These are the activations of a small neural network, seen along a few directions. Each row is one input.
In each table, some parts of the input vary, and every possible input appears once, in random order.
Descriptions start from the smaller parts, as in this example, which fits no table here: ring(5) and (point or line(9) or (values(2) and line(6))).
Shared parts are said once, and a part with two or three values counts as separate values.

Rows:
row 1: [  24   -4   -5   22   38  -69  -25   -2   41  -59  -14 -107   33]
row 2: [-68  11 -77  69  -4 -43 -38  21 -44  18 -33  -6  15]
row 3: [ 56   7  13 -42   4  45  -9   1 -21  -2  -5  27  18]
row 4: [ 31 -35  58 -50 -29 -10  -9  14  32  11  18   7   3]
row 5: [-75  29 -57  62 -34 -40 -24  17 -43   8 -36  -9  27]
row 6: [ 46  25  18 -31  26  38   6 -12 -13  -8   2  54  14]
row 7: [-79 -18 -79  65   6 -61 -30  20 -49   6 -20  -9  -4]
row 8: [ 34  18  26   6  26  37  34 -27  43 -11   2  42 -27]
row 9: [  8 -44  71 -44 -11 -10  -4  -4  33   3  38  22  23]
row 10: [ 53 -16  24 -49 -13  37 -16  15  -7   1 -21   4   3]
row 11: [ 28  12  14  -5  10  46  42 -28  59  -5  19  12 -40]
row 12: [ 43 -28  43 -49 -28  12 -13  21  18   8 -10  -2  -7]
row 13: [ 36  25  25 -12  39  35  24 -16  14  -7  -5  61  -1]
row 14: [-101   -7  -48   57  -10  -64  -32   29  -62   -2    0  -31  -14]
row 15: [ 25   8   6 -25   7  52  54 -34  46  11  36 -14 -31]
row 16: [-86  12 -44  62 -33 -51 -16  35 -57  -3 -12 -25   9]
row 17: [ 26   5  12 -36   5  45  56 -51  11  30  40 -25 -21]
What do these inputs look like to the network?
> point or ring(5) or line(11)
What sort of input is row 16?
> ring(5)

Rows:
row 18: [-50  27 -16  44  -3 -24 -10   2 -43 -14   9  13   3]
row 19: [ 45  39   2 -13  13  84  56 -29  12   1   1   9 -54]
row 20: [-63  20 -31  37  -3  -2  -4  18 -25 -11  -7   1   9]
row 21: [ 19   6  25 -11   7  53  22  -7  23  19   3 108 -28]
row 22: [  2 -41  31 -51 -21   5  -6   6 -19  16  25  -3  -5]
row 23: [ -3 -26  42  -2  -7 -16   8 -12  29   7  11 -31   3]
row 24: [ 10 -26  20 -14  15 -22  10  -7  49 -19  37 -39 -14]
row 25: [-41   5 -61  35   3 -14 -24   1 -22  32 -14 -12 -15]
row 26: [ 37 -11   6  -5  33 -29 -22   9  30 -42  -4 -30   9]
row 27: [-41 -11 -59  48 -16  -9  -2   0 -16   2 -18  -9  -2]
row 28: [ 19  -8  25  -1  11 -26 -23   0  12 -21 -37 -19  23]
row 29: [ 31 -26  18 -37  -4   1 -37  28 -36  -5 -11   6  22]
row 30: [ 37  34  -5 -20  38  54  42 -54   8  13  23  33  22]
row 31: [ 34   6  14 -16 -27 -10 -28  27  11  -8 -22 -11  32]
row 32: [-41  20 -37  36   6 -40  13  11 -42  15 -14   5  -9]
row 33: [  5  -9  27 -29 -45  -6   5   6  29  15  18 -20   5]
What do these inputs look like to the network?
> values(3) or ring(5) or (values(2) and line(4))
Which other rows does row 26 become when the line(4) part takes its other values? List them by row number.
> row 28, row 29, row 31
Start at row 25 and move only the ring(5) part, one step at a time. The first step leads to row 27. Which rows follow, in order?
> row 20, row 18, row 32
Which other rows does row 28 become when the values(2) part takes its other values? List them by row number.
> row 23

Rows:
row 34: [ 47 -12  46 -18  -7  10  23   2  67 -24 -12 -15  -9]
row 35: [ 46  -7  31 -12  28  10 -15 -15  34 -24   7  33  19]
row 36: [-31   9 -45  48  40 -62 -20  -5  -5 -50   4 -78  28]
row 37: [  9  30 -16  20   1  49  46 -10  35   0 -13  41 -23]
row 38: [ 17  22  26   3  23  22  48 -25  29  -5   4  41   3]
row 39: [  5  15  -1   0  12  -2 -10  18 -59   3  -8  28  21]
row 40: [ -8  24 -42  22 -10  25 -12  35 -56   1 -27  27 -12]
row 41: [-35   4  -2   8 -21 -19 -12   5 -64   2  -8  15  22]
row 42: [ -13   -2  -35   46   16  -63  -24   10   11  -45  -27 -117    6]
row 43: [-67 -14  -9  41  -2 -54   1   6 -17  14  10  23 -19]
row 44: [-29 -47  11  15 -30 -61 -20  33  29   6  -2 -30 -24]
row 45: [ 23  11  39 -34   8  20  25 -23  38  -8  49  -2 -13]
row 46: [ 16  22 -20  33  15  46   0  -7  11  -8 -25  51 -22]
row 47: [  9  -7  10 -35  17  40  49 -47 -15  34  43   4 -12]
row 48: [ 22 -26  19 -36 -54 -21 -30  20  -8  12 -20 -32  30]
row 49: [  2  25 -35  11  18  35 -11  16 -26  -8 -42  42 -21]
row 50: [-72  -5   2  26 -13 -23 -13  10 -37  18   5  10  13]
row 51: [ 40  -4  16 -41  30   1 -26   4   3 -15  -7  26  27]
row 52: [ 11  42 -12  -6  -9  61  44 -28  24  27  19  20 -40]
row 53: [-72   5 -39  38 -36   4 -12  19 -28  30 -13  11 -12]
row 54: [ 38   0  49 -34 -14  20  20  -8  51  -7  21 -38 -34]
row 55: [-53 -27  12   1 -20 -30 -31  22  -9   3  21  -8  27]
row 56: [ -9 -18   8 -23 -29 -24 -28  12 -31  -5   8   0  42]
row 57: [ 16  17   6 -11  39   8  -8  -3 -28  -4 -22  43  12]
row 58: [-37  34 -55  61  45 -49   2 -23 -25 -18  -9 -54  25]
row 59: [ 33  -5   9 -33   2  -8 -27  24 -26  -3   9  12  41]
row 60: [-24 -36  22 -10 -45 -27 -32  31  14  20  -7 -40  15]
row 61: [ 27  15  21  12  36  19   3 -24   7  -8  -6  51   8]
row 62: [ 29  -1  36 -16  16  10  29 -11  53 -27  17  21  11]
row 63: [ 62 -14  28 -48   6   3 -30  15  19  -8 -37  -8   9]
row 64: [ 31 -40  30 -46 -10  27  24 -14  19   7  28 -52 -30]
row 65: [ 59 -14  21 -43 -22  -4 -31  33  -6   9 -20 -21  26]
row 66: [-55 -37   2  23  -7 -63 -17  22   9  -7  25   4 -10]
row 67: [-63  -3 -49  50 -25 -27   2  13  -5  30  -7  25 -41]
row 68: [-35  45 -98  70  21 -20   4 -16 -13   0 -27 -51   4]
row 69: [  7   1 -31 -22  -4  69  49 -37  -7  45  26   4 -34]
row 70: [ 16 -30  20 -47  12  28  30 -29   6   6  56 -17  -9]
row 71: [ 15  34  29 -20  13  33  44 -40  16  18  36  19 -17]
row 72: [-42  13 -42  26 -43   8 -12  18 -58   7 -27  16  -7]
row 73: [ 65 -18  42 -17   4  11 -21  -3  49 -19 -22  -2   0]
What do these inputs look like to the network?
> line(4) and (point or line(9))
The inputs of row 42 and row 58 match in every part but the line(4) part. If row 73 is changed in the same way as row 42 into row 58, which row does it become?
> row 61
The inputs of row 56 and row 41 match in every part but the line(4) part. If row 62 is changed in the same way as row 56 into row 41, which row does it become?
> row 38
List by row number the other rows that have the line(4) part in common with row 40.
> row 37, row 46, row 49, row 52, row 53, row 67, row 68, row 69, row 72
Start at row 44 and move only the line(9) part, one step at a time. The first step leads to row 60. Which rows follow, in order?
> row 48, row 65, row 63, row 73, row 34, row 54, row 64

Rows:
row 74: [-19 -34  15 -20 -35 -25 -12  18 -18  16  10 -37  -3]
row 75: [ 33  -4  -1  -1  38   4   7 -16  30 -12  -4  -5 -12]
row 76: [ -8 -16  25   3  -8 -37  -1   2  45 -19  20 -39  10]
row 77: [ -7 -20  26 -12 -22 -14 -27  19  -4   6  -5  35  27]
row 78: [  3  27   9 -13  -8  58  52 -27   2  31  21  39 -33]
row 79: [ 47  43   4 -15  20  60  27 -18  -5  -8  -9  41  -2]
row 80: [ 11  23   0  -3   7  56  52 -41  31   7  25  -1 -25]
row 81: [-22 -20  36  -1 -23 -30  -3   9  13   4  11   2   3]
row 82: [ 20  29  -2 -23  -9  70  29 -15 -14  32   6  72 -10]
row 83: [ 44  32  -8  -5  28  51  39 -39  23   4  -5   8 -10]
row 84: [ 22  -7  19   2  12 -39 -17   2  37 -22 -11 -30  26]
row 85: [ -5 -28   4 -14 -21 -32 -10   9  15  -7  20 -77   5]
row 86: [  2 -12   5   0  17   8  22 -17  38  -8  25 -13 -28]
row 87: [  8 -11   4 -17   2  27  -3   4 -10  17   4  60 -12]
row 88: [ -9 -12  15  -7   2  13  21  -7   7  15  19  27 -36]
row 89: [-105   32 -110  113  -26  -42  -30   40  -56    6  -61   -7  -18]
row 90: [ 25 -13  12 -24  -6 -21 -41  27 -24 -21 -20 -35  30]
row 91: [ 36   5  11 -10  31  16  -6   3   0 -23  -9  28  -3]
row 92: [-120   39 -101   97   28  -52   -3   -9  -88    6    0   -1   13]
row 93: [ -4 -34   5 -31 -34 -10 -37  28 -35  19  -7  -3  22]
row 94: [ 26 -19  -1 -16  -1 -34 -27   8   6 -10 -12 -68  20]
row 95: [ 22   0  33  -6   7 -26 -31  20   7 -33 -18   3  35]
What do these inputs look like to the network?
> values(2) or (line(4) and ring(5))
What sort of input is row 74?
> line(4) and ring(5)
